[100 160 157  96 158 159 161 140 162  98 160 161 161 160 161  98  97 100
  94 155  96  94 161  99 158] -> j_902
[158 159  97  95 160 159 159  94 152 106 160 159 151 157 155  96  94 110
  95  97 100  97 156 159 159] -> j_607
[ 97  98 161 159  97 124  96 161 100  97  97  97 163 111 159 156 159  98
 157 160 100  97 101  97 159] -> j_970
[157  95  97  98 162 158 161 101  95 160 155 155  97  95 100 164  96 153
  96 101  98 102 154 159 160] -> j_671
[ 97  98 161 159  97 124  96 161 100  97  97  97 163 111 159 156 159 160
 157 160 100  97 101  97 159] -> j_58
[157  95  97  98 162 158 161 101  95 160 155 155  97  96  98 156 110 160
 156  95 159 157  98 157 101] -> j_727
then: [160 159 151]
[157 155  96]
which: [ 97  98 161 159  97 124  96 161 100  97  97  97 163 111 159 156 159  98
 157 160 100  97 101  97 159]
j_970
then: [ 97  95 100 164]
[ 96 153  96]

[130 128 142 130 122 126 122 147 123 138 126 129 132 135 124 136 137 120
 124 127 122 112 120 114 120 125 118 132 132 104 110 120 126 145 109 126
 128 139 122 129 129 131 142 123 138 123 131 121 130 130 124 124 118 125
 137 129] : j_393
[135 139 132 108 118 133 126 120 121 135 123 119 141 127 115 117 119 134
 138 136 141 111 138 175 129 138 130 120 126 121 134 125 127 108 137 126
 136 138 120 128 125 122 124 126 135 134 133 136 122 128 128 104 124 130
 130 140] : j_997
[130 124 152 114 124 127 106 138 133 131 132 129 135 128 118 131 133 131
 125 126 135 142 124 115 130 151 120 131 124 140 106 128 124 133 138 127
 125 110 120 127 135 134 120 132 151 134 126 122 122 132 138 117 139 132
 137 112] : j_591
[121 129 139 113 129 128 106 142 129 132 138 144 125 110 133 128 127 137
 125 125 119 132 132 138 113 144 122 129 140 115 136 125 131 136 115 128
 123 133 116 131 126 138 132 136 147 129 131 126 132 139 130 115 142 130
 116 142] : j_816
[126 130 134 149 121 135 120 107 124 117 132 131 126  91 130 130 128 125
 134 144 134 128 127 146 125 144 130 119 122 126 123 125 133 123 156 120
 112 110 132 126 137 120 121 116 112 133 120 123 135 125 128 125 116 131
 126 120] : j_233
[137 125 125 122 132 132 125 134 124 127 120 118 131 114 141 124 121 134
 118 129 131 128 125 121 140 142 124 127 116 128 127 121 130 138  98 128
 116 162 112 131 136 128 134 113  95 131 125 130 125 128 127 137 107 130
 126 127] : j_533
then: [137 125 125 119 132 132]
[138 113 144]
then: [126 122 147 123 138]
[126 129 132]
then: [135 142 124 115 130]
[151 120 131]
then: [128 125 121]
[140 142 124]
then: [133 128 127 137 125 125]
[119 132 132]

[153 144 132 126  97 109] : j_479
[153 158 111 111 104 107] : j_270
[127 127 140 122 129 132] : j_895
[139 124 118 111 104 107] : j_255
[115 102 149 137 138 136] : j_600
[130 138 124 134 132 127] : j_467
then: [138 124]
[134 132 127]
then: [153 158]
[111 111 104]
then: [153 144]
[132 126  97]

[116 116 117  98  91 172 120 137] -> j_670
[128  94 102 152 115 102  91  97] -> j_980
[134 119 128  96 118 168 147 144] -> j_567
[146 118 104 109 112 138 122 122] -> j_578
[ 93 139 152 141 142 127 129 143] -> j_197
[ 96 143 152 138 136 129 129 144] -> j_462
[ 94 128 119  96 139 123 118 134] -> j_454
[141 136 127 151 145  94 124 116] -> j_179
[121 112 109 108  92 151 119 137] -> j_300
[136 132 138 114 142 139 146 140] -> j_8
[119 137 158 110 137 155 150 150] -> j_268
then: [146 118 104 109]
[112 138 122]
then: [119 128  96]
[118 168 147]
then: [ 94 128]
[119  96 139]
then: [132 138 114 142]
[139 146 140]
then: [136 127 151]
[145  94 124]
then: [141 136 127]
[151 145  94]
then: [158 110 137]
[155 150 150]

[131 134 137 133 112 129 116 132 136 112 121 124] = j_536
[141 136  81 127 102 141 137 133 122 115 130 139] = j_243
[141 136 141 136  82 127 102 141 137  83 116 131] = j_350
which: [141 136 141 136  82 127 102 141 137  83 116 131]
j_350
then: [141 136  82 127 102 141 137]
[ 83 116 131]
which: [141 136  81 127 102 141 137 133 122 115 130 139]
j_243

[162 114 161  80 155] : j_242
[110 162 152 136 176] : j_450
[135  90 124 125 139] : j_964
[172  97 130  98 134] : j_278
[135  90 148 125 139] : j_378
which: [110 162 152 136 176]
j_450
which: [172  97 130  98 134]
j_278
which: [135  90 148 125 139]
j_378
which: [162 114 161  80 155]
j_242

[125 136 128 142 165 119 149 130 135 143 128 123 119 116 138 143 116 158
 134 126 124 121 139  95 139 126 146 130 133 141 125 150 148 133 157 116
 100 118 137 131 123 136 136 124 146 119 123 130 141 141 139 139 120 121
 129 119] -> j_898
[120 117 132 110 110 118 114 134 139 145 129 129 146 137 115 131 131 120
 158 122 133 141 137 145 125 125 110 133 119  97 132  97 124 131 118 137
 124 136 123 136 119 146 131 116 100 118 123 120 116 138 144 119 119 131
 117 137] -> j_312
[121 125 137 120 124 136 132 146 127 124 128 135 143 125 124 121 120 139
 127 128 119 137 127 156 130 104 114 118 108 101 106 118 127 129 110 129
 126 132 108 114 116 128 130 120 131 125 134 125 123 128 136 114 116 118
 112 148] -> j_369
[127 115 146 128 112 122 110 134 118 105 124 140 145 165 115 128 155 113
 154 120 126 134 127 117 137 111 120 133 128 115 111 119 122 139 123 122
 122 118 125 115 113 134 155 147 139 116 128 145 134 142 139 144 106 138
 125 126] -> j_992
[118 125 123 131 141 120 140 134 134 124 140 105 139 124 122 137 139 147
 146 109 128 131 136 122 143 109 134 136 123 116 110 121 141 129 123 134
 138 117 117 127 121 147 135 102 124 133 132 122 128 151 148 135 113 127
 117 121] -> j_957
[123 133 151 127 147 130 136 142 129 133 141 133 125 126 134 133  93 149
 121 147 112 132 127 127 123 126 119 114 117 122 125 143 130 132 148 104
 121 144 123 126 107 105 132 125 157 123 140 131 140 120 130 116 123 113
 126 150] -> j_608
then: [105 124 140]
[145 165 115]
then: [117 122]
[125 143 130]
then: [137 124 136 123 136 119 146 131 116 100 118 123]
[120 116 138]
then: [150 148 133 157]
[116 100 118]
then: [134 126 124]
[121 139  95]

[150 117 122 135 130 137] : j_811
[113 148 156 113 117 125] : j_54
[101 147  88 151 154 129] : j_506
[ 98 151 103 144 146 127] : j_139
[131 129 111 142 136 136] : j_724
[117 140 138 125 125 126] : j_595
[121 142 140 125 124 126] : j_154
[138 131 136 122 120 125] : j_133
[124 138 148 115 115 123] : j_448
then: [142 140]
[125 124 126]
then: [131 129]
[111 142 136]

